These are the activations of a small network on made-up records, seen along a few directions, one row for each record.
Records have a field called F. Each example row is followed by its value.
The word none means that the record has no F.
The largest differences between rows may come from other fields.
Random noise pushes rows far along 5 fixed directions. That doesn't count. These rows show it; they differ only by the noise:
[ 214   81  107   98  -55  -20 -129  229  336  125  -68 -313  186  220
  123  -56 -124  -54  200]
[-437 -277 -149 -216  276 -105   68   21  -35  331  186  -56 -593  423
  664 -291  160  440   17]
[ 282 -201 -174 -346 -228  -20 -146 -134  131 -507   10  205  -39  147
   95  191 -108  -60  -83]
[-221 -438 -566  -90  363  -67   36 -202  339   15  253  266 -289  288
  294 -131  -24  170  233]
[-207 -117  -53  -79  250 -138   11   77   61  204   78  -79 -265  411
  427 -140  104  268  -40]
[-193 -297 -231 -440  256 -105  143  -55 -143 -170  185  375 -279  -94
  199  -31   21  142   84]
[  14 -219 -383  -72  428 -124   99  -58  254 -188  149  392  172  -82
 -143   65 -110  -98  261]

[ -61   48  -79  523  113  100  -41   93  442  514   13 -348  161   63
  -53 -232  -99  -61  425]	f7
[-189  410  536  463   62   -7  -35  334 -129  625 -179 -490  125  -33
  -27 -239  145   64  -18]	f1
[ -77 -308 -139  -73 -336  121 -304 -272  100 -189   21  134 -342  -22
  127 -101   -1   76   34]	f8
[  -3   42   95   21   16   30  -80  -47  -76  -60  -28  119   22 -234
 -200    9  -17  -28   64]	f9
[-125  -14  165   13   15  -82 -156   42  -94   62  -38  -33 -180  152
  171  -71  135  188 -152]	f5
[ 127  361  679 -158 -128 -173 -135  426 -313  -21 -280 -298  123  122
  166   53  159   77 -355]	none
[-268  -23  161 -238  203  -78   36   17 -458  -90    9  354 -175 -431
  -98  -52  146  128  -40]	f9
[-572  -39  139   46  535 -131  122  134 -316  365   92  219 -199 -411
  -31 -295  218  213  160]	f3
[  51  -55  139 -249 -203  -41 -139  110  -12  -85  -43 -112 -172  175
  311  -51    5   96  -67]	none
[  24  -98   92 -106 -270  157 -181   30   -2  -50  -34   32  -55 -474
  -92 -163 -123  -69  374]	f4
[ -64  241  225   93  197  -52  175   80 -371    7  -62  216  267 -522
 -467   87   35 -156  -32]	f2
[ 260   90  119 -134 -542  194  -14 -180 -193 -212  -24  -88  -88  -92
 -117  208  -81  -95 -215]	f5
[  90    3  101  -21  -76  -73 -178 -192 -149 -419  -68  348   72 -118
 -296  229   48  -72 -326]	f8
[ 139  119   42  151 -487  328   61  -60   35  242   17 -359  -25 -216
 -102  -71 -155 -136  203]	f4
[  68  151   86   53 -264   77   18 -192 -244  -62  -81  -81  -93  186
  -18  170   93   30 -438]	f4
[-194  -35   68  198  133  -41 -186   69  116  273  -41 -157 -139  237
  216 -211  105  202   48]	f3
[ 406  -49 -189   74 -782  341 -181 -290  295 -143  -46 -380  -96  351
  121  117 -168 -130 -104]	f3
[ 124  -16   75  -59  -54  -62 -187  -35  -55 -358 -116  278  176 -230
 -255  128  -32 -116  -36]	f7
[ 102   35  250 -239 -296   58 -128  -56 -305 -351  -80  263   14 -531
 -297   98  -75 -132   -2]	f7
[ -59 -370 -408  166  -92  -16 -349 -402  411 -215   41  173 -261  512
  201    9   51  128 -153]	f8
[ 142  -81 -235  396 -150  142 -205 -135  495   81  -14 -111  176   67
 -166  -63 -197 -177  303]	f1
[ 267  105 -288  545 -205  193  -38 -343  434   49    4 -163  244  268
 -326  178 -140 -233  -62]	f6
[ -27  358   80  745  511 -124   93  176  281  500 -105 -280  520  251
 -284    3   69  -90   -8]	f6
[ -17  126  -52  364  256  -65   -9 -110   39  -38  -74  218  318 -110
 -420  112   38 -153  -95]	f1
[ 199 -231 -497  117 -306  272  -62 -436  329 -271   99  195   42 -186
 -302  102 -202 -253  211]	f6
[-126 -130 -195  133  -34  135   60 -209   40    1  166  234  -37 -512
 -375  -81  -97 -162  273]	f2
[ 135  -85  -60 -300 -274   91   22  -59 -125 -245  -10   59  -81  -85
   64   79  -72  -48  -27]	none
[ 298  223  350  -36 -517  289    6  286  -15  229  -61 -462  187 -513
 -147 -107 -296 -210  507]	f5
[ -98   94   78  251  -12   27  -57  -43  -47  191  -54 -105  -44   92
  -25  -68   79   52 -105]	f2
[ 120 -121  -70   66 -370   92 -401 -277  202 -286  -84   30 -183  221
   39   45   53   35 -192]	f9

Here are new rows. What is F for each?
[ 175  470  547  288 -208  -57  -84  229 -143  234 -251 -531  172  407
   67  123  141   57 -467]	f5
[ -37  182  592 -476 -147 -197  -85  265 -660 -216 -199    8 -181   18
  264   72  219  228 -494]	none
[-315  107   55  505  650 -212  -34   94   44  281  -29  230  255 -156
 -346 -144  121    2  122]	f2
[   3    7   89  156 -104   33 -200  -46   90   81  -31  -92  -71   97
   17  -62   -6   70   21]	f5
[-304   73  264 -106   34  -16   98   20 -495  150  -11   45 -257 -203
   63  -81  200  180 -225]	f8
[-523  193  474  -18  497 -232  161  221 -637  342  -20  158 -125 -308
  -25 -161  266  258 -168]	f8
[ 152  371  337  320 -100    8  -20  176    7  330 -136 -480  194  302
    2   56   -1   27 -154]	f5
[-313   37  427   78 -376    7 -345   -1 -217  232 -104 -292 -536  220
  378 -271  253  318 -333]	f1
[  64  -73  279 -261 -591  185 -226   80 -108   11  -56 -243 -261 -214
  215 -162 -133   55  209]	f8
[-146  165   40  235  190   51  209    0 -149  257   21    7  137 -318
 -291  -32   36  -80   76]	f6
